Each row below holds a small network's activations on one record, seen along a few directions.
After each row come some of the record's fields: VASUN, RUD, BIBI, FAM, FOGA, TOFEB, BAFAK.
Not every record has every field; a missing one is left out.
In the rows, 128 means zero.
[128 140 126 153 118 168  95 120 155 111 133 139 133 103 128 114 168 128
  70  68 148]
VASUN is sozam, RUD is rugon, FOGA is mamak, TOFEB is saz, BAFAK is sufuz
[142 131 106 155 163  94  81 144 194  82 100  94 107  82 164  94  76 115
 139 129 162]
VASUN is sozam, RUD is rugon, BIBI is geg, FAM is gozi, FOGA is mamak, TOFEB is nabug, BAFAK is sufuz
[111 181 115 127 156 109 152 136 156 132 159 105 163 124 191 115  36 153
 102 116  96]
VASUN is sozam, RUD is rugon, BIBI is geg, FAM is gozi, FOGA is mamak, TOFEB is saz, BAFAK is sebo
[ 63 170 136 160 183  97 164 139 157 129 154  69 128  38 138 114 101 105
 104 152 116]
VASUN is sozam, RUD is rugon, BIBI is ras, FAM is gozi, TOFEB is nabug, BAFAK is sebo
[149 156 101 153  44 130 146 107 104 120 136  65 115 113 165 132 184 129
 168  79 147]
VASUN is poz, RUD is rugon, BIBI is ras, FOGA is mamak, TOFEB is nabug, BAFAK is sufuz
[132 178 114 159 114  90  97  55 106  89 130 138 124 144  96 146 171 123
  83 168  55]
VASUN is poz, RUD is rugon, BIBI is geg, FAM is gozi, FOGA is zusoz, TOFEB is saz, BAFAK is sebo
[103 106 168  96 130 104 130 184 132 121 110 136  90 129 113 141  97 131
 169 129  92]
VASUN is poz, RUD is bidu, BIBI is geg, FAM is zofo, TOFEB is nabug, BAFAK is sufuz
[117 172 149 148 112 135 159  82 120 167 168 109 176 102 162 137 175 179
  88 190 116]
VASUN is sozam, RUD is rugon, BIBI is ras, FAM is gozi, FOGA is mamak, TOFEB is saz, BAFAK is sufuz
[133  77  80  77 146 103 177 149  99 160 107 140 147 100  93 144 102 135
 152 171 133]
VASUN is sozam, RUD is bidu, BIBI is ras, FAM is zofo, FOGA is mamak, TOFEB is nabug, BAFAK is sufuz
[149 120 117 109 140 161 199 122 117 102 149 134 123 188 124 150 112 123
  93 129 116]
VASUN is sozam, RUD is bidu, FOGA is mamak, TOFEB is saz, BAFAK is sebo
[152 170  76 180 185 119  77 130 171  72 119  83 113 110 151  55 108  92
  95 144 116]
VASUN is sozam, RUD is rugon, BIBI is geg, FAM is gozi, FOGA is mamak, TOFEB is saz, BAFAK is sebo
[186 164  85 149 166 153  82  98  89  70 129 119  91 131  96 117 129  86
 129 196  92]
VASUN is sozam, RUD is bidu, BIBI is geg, FAM is gozi, FOGA is mamak, TOFEB is saz, BAFAK is sebo
[ 87 131 114  89  99 129 112 122  93 142 120 127  89 127 162 126 117 128
 133 128 178]
VASUN is poz, RUD is rugon, BIBI is geg, FAM is zofo, FOGA is mamak, TOFEB is nabug, BAFAK is sufuz
[ 98 107 158 160 117 123 120 136 168  95 101 124 124 100 130 158 151  96
  93  80 154]
VASUN is sozam, RUD is rugon, TOFEB is nabug, BAFAK is sufuz
[117 116  97 100 107 140 139 151 105 127 119 138  97 110 166 166  88 112
 129 106 100]
VASUN is poz, RUD is rugon, BIBI is geg, FOGA is mamak, TOFEB is nabug, BAFAK is sufuz
[147 127 125 110 160  96  85  80 144  56  78 150  79 110 147 145 149 119
 175 128 176]
VASUN is poz, RUD is rugon, BIBI is geg, FAM is gozi, TOFEB is nabug, BAFAK is sufuz
[203 159 109 105 110 106 131 188 128 151 194  66 127 131 135 180 168 129
 134  99 139]
VASUN is sozam, RUD is bidu, BIBI is ras, FOGA is mamak, TOFEB is saz, BAFAK is sufuz
[170 146  96 128 164 125  92  88 118  68 129 195  83 111 156 106 113 125
 181 122 156]
VASUN is poz, RUD is rugon, BIBI is geg, FAM is gozi, FOGA is mamak, TOFEB is nabug, BAFAK is sebo
[ 90 175 120 119 120 127 101 115 161 151 164 154 162  94 167 158 121 139
  89 144  48]
VASUN is sozam, RUD is rugon, BIBI is geg, FAM is gozi, FOGA is mamak, TOFEB is saz, BAFAK is sufuz
[135 102 135 111 126 180 140 109  98 134 126 137  92 119 112 159 106 137
 144 139 104]
VASUN is sozam, RUD is bidu, BIBI is geg, TOFEB is nabug, BAFAK is sufuz
[ 83 106 154  94 165 111 110 157 139 107 131 143  72 149 108  99 145 195
 156 126 125]
VASUN is poz, RUD is bidu, BIBI is geg, FAM is zofo, TOFEB is saz, BAFAK is sufuz
[136 119 111 111 116 147 180 138 138 110 112 152  93 121 166 157 139 102
 101  92 112]
VASUN is poz, RUD is rugon, FOGA is mamak, TOFEB is nabug, BAFAK is sufuz
[134 174 136 133 124 122  99 135 143 164  93 125 110 151  57 105 158 165
 140 102 125]
VASUN is poz, RUD is bidu, BIBI is geg, FAM is zofo, FOGA is zusoz, TOFEB is saz, BAFAK is sufuz
[105  68 125 112 140 127 128 108 165 136 104 120  88 157 115 133 145 120
 165 162 142]
VASUN is sozam, RUD is bidu, BIBI is geg, FAM is zofo, TOFEB is nabug, BAFAK is sufuz
[114 163  85 146 109 136 144 113  81 133 116 136 101 136 148 139 110 135
 131  96 155]
VASUN is poz, RUD is rugon, BIBI is geg, FOGA is mamak, TOFEB is nabug, BAFAK is sebo
[120  95 126 122 122 147 126  90 146 146 107 129  83 163 125 108 158 145
 154 162 151]
VASUN is sozam, RUD is bidu, BIBI is geg, FAM is zofo, TOFEB is nabug, BAFAK is sufuz
[123 138  97 102 128 157 162 120 100 111 137 148  83 120 157 134 136 177
  89  83 142]
VASUN is poz, RUD is rugon, FOGA is mamak, TOFEB is saz, BAFAK is sufuz
[ 94  82 153 118  95  97 101  98 134 125 105 103 110 122  95 137 103 120
 134 120 125]
VASUN is poz, RUD is rugon, BIBI is geg, FAM is zofo, TOFEB is nabug, BAFAK is sufuz
[ 57 198 137 177 126 115 115  97 149 139 143 136 145 101 160 151 135 116
  96 162  71]
VASUN is sozam, RUD is rugon, BIBI is geg, FAM is gozi, TOFEB is nabug, BAFAK is sebo
[116  74 109 103 152 108 134 117 143 138 157 101  80 105  95 127 169 153
 180 149 170]
VASUN is sozam, RUD is bidu, BIBI is ras, FAM is zofo, TOFEB is nabug, BAFAK is sufuz
[111 147 109  93 144 147 154  70 210 150 130 113 182  71  97  64 123 160
  98 136 159]
VASUN is poz, RUD is rugon, BIBI is ras, FAM is gozi, FOGA is mamak, TOFEB is saz, BAFAK is sufuz
[105  87 120 143 106 109 169 138 138  85 164 148 112 119  99 158  63 125
 108 111 126]
VASUN is poz, RUD is rugon, FOGA is mamak, TOFEB is nabug, BAFAK is sebo
[127 100 117  92 142 167 127 109  90 141 148 111  83 146 132 115 127 178
 148 132 111]
VASUN is sozam, RUD is bidu, BIBI is geg, FAM is zofo, FOGA is mamak, TOFEB is saz, BAFAK is sufuz
[104 112 146 153 160 131 136 177 124 123 120 129 126 140 139 184 111  96
 151 122 118]
VASUN is sozam, RUD is bidu, BIBI is geg, TOFEB is nabug, BAFAK is sebo
[133 184 135 148  89 111 134 157 130 145 100 128 128 189  99  99 123 112
 151 127 147]
VASUN is poz, RUD is bidu, BIBI is geg, FAM is zofo, FOGA is mamak, TOFEB is nabug, BAFAK is sebo
[147 134 139 140 105 110 155 181 139 129  96 125 101 132  97 155 120 149
 144 107  77]
VASUN is poz, RUD is bidu, BIBI is geg, FOGA is zusoz, TOFEB is nabug, BAFAK is sufuz
[166 162  68  96 117  90 152 148 104 129 215  83 111 126 133 170 135 109
 139  69 130]
VASUN is poz, RUD is rugon, BIBI is ras, FOGA is mamak, TOFEB is saz, BAFAK is sebo
[153 103 121 100  93 125 167 126 123  98 154 142 118 130 122 138  85 165
  64 107 100]
VASUN is poz, RUD is rugon, FOGA is mamak, TOFEB is saz, BAFAK is sufuz
[ 86  98 154 134  90 107  90  83 137 129  94  91 111 122  86 129 129 129
 135 118 148]
VASUN is poz, RUD is rugon, BIBI is geg, FAM is zofo, TOFEB is nabug, BAFAK is sufuz
[114 188 142 130 116 137 133 154  91 103 114 119 124 187 100 113 133 166
 119 109 142]
VASUN is poz, RUD is bidu, BIBI is geg, FOGA is mamak, TOFEB is saz, BAFAK is sebo
[159 124 102 123  88 157 154 121  99 145 114 123 104 147 120 155 104 144
 131 148 133]
VASUN is sozam, RUD is bidu, BIBI is geg, FOGA is mamak, TOFEB is nabug, BAFAK is sufuz
[108 127 111  52 125 120 126 129  78 134 135 132 101 146 171 122 103 138
 109 117 143]
VASUN is poz, RUD is rugon, BIBI is geg, FAM is zofo, FOGA is mamak, TOFEB is saz, BAFAK is sufuz
[121 119 122 166  98 170 137  94 131 101 160 154 109 104  94 105 105 137
 105  96 136]
VASUN is poz, RUD is rugon, FOGA is mamak, TOFEB is nabug, BAFAK is sebo
[204 115 128 120 129  94 132  85 219  89  79  89 132 128 138  99  77 123
 153 108 139]
VASUN is poz, RUD is rugon, BIBI is geg, FAM is gozi, FOGA is zusoz, TOFEB is nabug, BAFAK is sufuz
[141 145 120 179 106  93 131 132  94 152 108 151  96  93 148 133 109 195
  99  76 118]
VASUN is sozam, RUD is rugon, BIBI is geg, FOGA is zusoz, TOFEB is nabug, BAFAK is sufuz
[119  65 173 145 144 120 101 130 122 156 121 116 117 124 141 157 112 128
 135 144 139]
VASUN is sozam, RUD is rugon, BIBI is geg, FAM is zofo, TOFEB is nabug, BAFAK is sufuz
[ 90  92 147 160 114 129 152 102 150  81 131 117 114 122  84 148 107 112
 108 101 138]
VASUN is poz, RUD is rugon, TOFEB is nabug, BAFAK is sebo
[109  77 136 169 151 121 104 149 107 163 165 135 120 127 134 144  73 128
 147 146 147]
VASUN is sozam, RUD is rugon, BIBI is geg, FAM is zofo, FOGA is mamak, TOFEB is nabug, BAFAK is sebo

Which values does each new row have?
[127 125  92 101 137 188 137 122 138 116 142 152 101 105 141 137 143 123
  98  76 115]
VASUN is poz, RUD is rugon, FOGA is mamak, TOFEB is saz, BAFAK is sufuz
[123  61 153 154 141 107  94 121 176 145 107 115 126 153 137 135 155 114
 130 156 164]
VASUN is sozam, RUD is rugon, BIBI is geg, FAM is zofo, TOFEB is nabug, BAFAK is sufuz
[ 89 139  98  81 114 150 111 127  80 114 130 115 103 130 148 149 123 149
 103 111 167]
VASUN is poz, RUD is rugon, BIBI is geg, FOGA is mamak, TOFEB is saz, BAFAK is sufuz
[ 59 193 118 167 131 125 121 137 136 119 152  74 125  99 183 101  71 136
  96 171 139]
VASUN is sozam, RUD is rugon, BIBI is geg, FAM is gozi, FOGA is mamak, TOFEB is nabug, BAFAK is sebo
[101 125 133 124 105 138 114 197 119 112 131 137  91 108  93 148  92 155
 162 123 120]
VASUN is poz, RUD is bidu, BIBI is geg, FOGA is mamak, TOFEB is nabug, BAFAK is sufuz
[149 165 135 151 104  62  98 104 137 134 121 211 140  92 133 190 130 131
 120 132  78]
VASUN is sozam, RUD is rugon, BIBI is geg, FAM is gozi, FOGA is zusoz, TOFEB is nabug, BAFAK is sufuz
[ 84 121 162 156 170 129 113 149 108 148 120 129 100 144 138 142 132 127
 171 125 154]
VASUN is sozam, RUD is bidu, BIBI is geg, FAM is zofo, TOFEB is nabug, BAFAK is sebo
[120 172 146 128 149 118 121 142 127 150 125 133 123 172  65  99 120 133
 141 106 111]
VASUN is poz, RUD is bidu, BIBI is geg, FAM is zofo, FOGA is zusoz, TOFEB is saz, BAFAK is sebo
[ 89 101 141 139 125 132 136  96 151  78 133 102 134 140  72 150 129 115
  86  93 136]
VASUN is poz, RUD is rugon, TOFEB is saz, BAFAK is sebo
[142 161  81 109  98  76 125 108 134 101 119 194 104 134 175 165 156 123
 119 183  94]
VASUN is poz, RUD is rugon, BIBI is geg, FAM is gozi, FOGA is mamak, TOFEB is nabug, BAFAK is sufuz
[133 106  92 118 114 113  99  99 175 123 151 138 147 175 100  83 120  95
 109 119 108]
VASUN is poz, RUD is rugon, BIBI is geg, FAM is zofo, FOGA is mamak, TOFEB is saz, BAFAK is sebo
[129 126 132  90 126 145 121 193 107 129 135 124 138 158 156 170 116 125
 102 146 137]
VASUN is sozam, RUD is bidu, BIBI is geg, FOGA is mamak, TOFEB is saz, BAFAK is sufuz
[122 137 131 157  97  97 118  77 137 159 114 119 136 144  68 110 100 104
 123 109 129]
VASUN is poz, RUD is rugon, BIBI is geg, FAM is zofo, FOGA is zusoz, TOFEB is nabug, BAFAK is sebo
[133  64 161 149 135 129 120 148 129 135 118 111 132 116 139 195 105 118
 119 141 117]
VASUN is sozam, RUD is rugon, BIBI is geg, TOFEB is nabug, BAFAK is sufuz
[108 116 100  87 119 120 119 114 141 140 125 161  90 139 162 105 129 113
 134 125 151]
VASUN is poz, RUD is rugon, BIBI is geg, FAM is zofo, FOGA is mamak, TOFEB is nabug, BAFAK is sufuz
